Each row below holds a small network's activations on one input, seen along a few directions.
In each table, some parts of the input vary, and every possible input appears once, in random order.
Descriptions start from the smaller parts, as in this example, which fits no table here: one of 6 places along a line, together with either a single point or one of 11 places along a line or (one of 3 separate values, together with one of 5 places around a ring).
Shared parts are said once, and a part with two or three values counts as separate values.
(in the rows, 128 means zero)

Other details of the inputs vary at random and push rows far along two fixed directions, the same in every table; ignore that.

Table:
row 1: [ 89 120 137  74  93  77 118 131 127  90 168  44  73 136]
row 2: [101 123 113  83 121 121 142 145 165 154 134 143  94  76]
row 3: [142 130 136 140 140 139 132 117 130 134 125 149 143 141]
row 4: [151 135 147 168 132 128 115 105  96  98 125  98 155 187]
row 5: [125 124 112 121 133 148 137 143 147 159 121 168 123  92]
row 6: [140 126 123 137 125 148 124 125 127 133 121 126 129 131]
row 7: [144 126 131 138 124 146 127 120 122 139 134 134 136 137]
row 8: [135 134 117 151 139 131 129 127 127 129 103 136 145 129]
row 9: [100 127 123  89 121 110 134 159 127 143 151 150 112  76]
row 10: [160 138 145 177 122 146 109 102  84 101 123  91 159 188]
row 11: [127 126 119 118 138 134 136 147 132 153 133 176 139  91]
row 12: [151 141 131 177 131 137 117 107 105 105  96 101 158 171]
row 13: [100 124 113  90 121 118 141 148 158 148 133 141  97  80]
row 14: [118 124 122 119 147 121 143 138 152 141 121 166 128 106]
row 15: [118 128 126 116 146 125 144 145 144 150 131 185 132  95]
row 16: [129 131 130 146 150 116 130 128 127 120 109 147 149 136]
row 17: [117 127 107 115 143 124 142 149 153 154 112 175 131  79]
row 18: [148 128 129 141 130 154 128 118 124 145 128 143 143 136]
row 19: [141 128 121 141 126 147 122 126 125 131 119 128 135 130]
row 20: [141 129 122 147 131 143 131 116 139 136 109 129 134 137]
row 21: [138 130 128 141 129 134 124 129 109 130 131 132 143 133]
row 22: [139 129 136 142 144 129 131 125 124 129 126 152 147 139]
row 23: [140 131 118 150 133 146 124 129 121 134 110 138 142 127]
row 24: [126 134 140 138 138 116 126 131 113 117 129 137 144 137]
row 25: [114 130 111 118 139 133 135 156 137 152 115 178 130  75]
row 26: [138 130 135 142 144 127 129 126 122 126 125 151 150 137]
row 27: [ 87 123 140  76  98  76 119 135 125  91 163  56  79 131]
row 28: [137 125 130 143 149 124 133 123 136 126 112 146 144 140]
row 29: [137 126 128 137 145 133 136 118 145 134 113 146 137 136]
row 30: [154 130 138 168 141 130 120 102 116 103 108 106 156 183]
row 31: [119 130 113 124 137 136 132 151 135 148 115 172 131  85]
row 32: [110 119 133  81  76 126 113 119 132 113 167  41  67 138]
row 33: [110 119 115  92 115 135 134 145 153 155 142 143  96  84]
row 34: [109 122 150  89  89 103 117 116 121  96 175  50  81 156]
row 35: [112 123 121  95 123 128 138 149 138 153 150 157 112  85]
row 36: [150 138 151 171 131 128 113 104  93  93 123  98 157 189]
row 37: [142 126 131 135 126 139 125 125 116 133 135 130 137 137]
row 38: [156 129 142 169 135 138 122  94 121 106 111 100 148 190]
row 39: [140 130 122 145 135 137 130 121 133 130 108 130 139 135]
row 40: [ 86 127 134  73  77  85 112 131 121  88 165  28  65 128]
Description of these inputs: one of 5 places around a ring, together with one of 8 places along a line.
Q: The inputs of row 9 and row 24 match in every part but the place on the ring of 5. If row 10 is changed in the same way as row 9 into row 24, which row does it become?
A: row 36
Q: The inputs of row 18 and row 32 match in every part but the place on the ring of 5. If row 37 is changed in the same way as row 18 into row 32, which row does it become?
A: row 6
Q: A walk changes only the place on the ring of 5. It starts at row 13 and steps to row 5. List the rest of the walk in order.
A: row 35, row 15, row 14
Q: Change only the place on the line of 8 in row 1. List by row number the other rows that result.
A: row 14, row 16, row 27, row 28, row 29, row 30, row 38
Q: Change only the place on the line of 8 in row 13. List by row number the other rows that result.
A: row 2, row 8, row 12, row 17, row 20, row 39, row 40

Table:
row 41: [107 118 122  81  92 124 123 132 142 128 154  80  76 111]
row 42: [154 127 126 154 123 160 120 110 121 131 119 115 138 153]
row 43: [ 88 122 109  79 144 102 148 172 162 162 131 196 110  44]
row 44: [ 98 125 149  91  94  78 115 116 120  74 163  29  82 164]
row 45: [161 131 120 167 144 171 131 118 130 156 103 170 160 133]
row 46: [ 87 118 130  57  79  96 120 141 131 111 181  54  59 109]
row 47: [ 89 117  92  64 138 131 158 176 191 194 127 217  92  12]
row 48: [ 84 119 122  60  89 101 128 143 149 124 164  76  60  93]
row 49: [141 126 135 128  95 143 113 103 115 108 143  57 109 166]
row 50: [105 124 111  93 137 126 146 161 154 171 135 194 117  57]
row 51: [159 135 132 181 153 147 124 114 110 124  99 150 175 161]
row 52: [109 127 122 113 161 105 145 158 143 146 123 198 141  83]
row 53: [154 136 131 173 153 149 128 123 113 134 104 169 171 144]
row 54: [132 132 133 146 158 123 136 137 123 134 116 181 159 121]
row 55: [148 130 132 156 119 142 117 106 115 112 117  89 136 169]
row 56: [171 139 131 198 162 155 127 109 109 127  85 164 191 165]
row 57: [145 127 136 137  98 151 112 106 112 113 143  70 116 167]
row 58: [137 129 140 133  99 134 113 109 105 104 147  65 115 168]
row 59: [146 135 131 166 167 125 137 126 124 130  99 178 177 138]
row 60: [111 128 135 109 106 107 120 121 127 101 142  71  98 143]
row 61: [159 137 135 180 150 149 124 112 109 127 102 152 174 160]
row 62: [173 136 129 192 146 163 124 103 109 127  94 139 176 171]
row 63: [118 128 148 121 112  91 115 112 111  79 146  55 112 175]
row 64: [ 96 126 122  93 154  98 148 164 148 154 135 202 128  65]
Q: What is each input in this table made of?
A: one of 4 places along a line, together with one of 6 places along a line
Q: Change only the place on the line of 4 in row 41. List by row number the other rows that result.
A: row 43, row 55, row 63
Q: A walk changes only the place on the line of 4. It starts at row 49 and steps to row 62. List the rest of the walk in order.
A: row 56, row 59
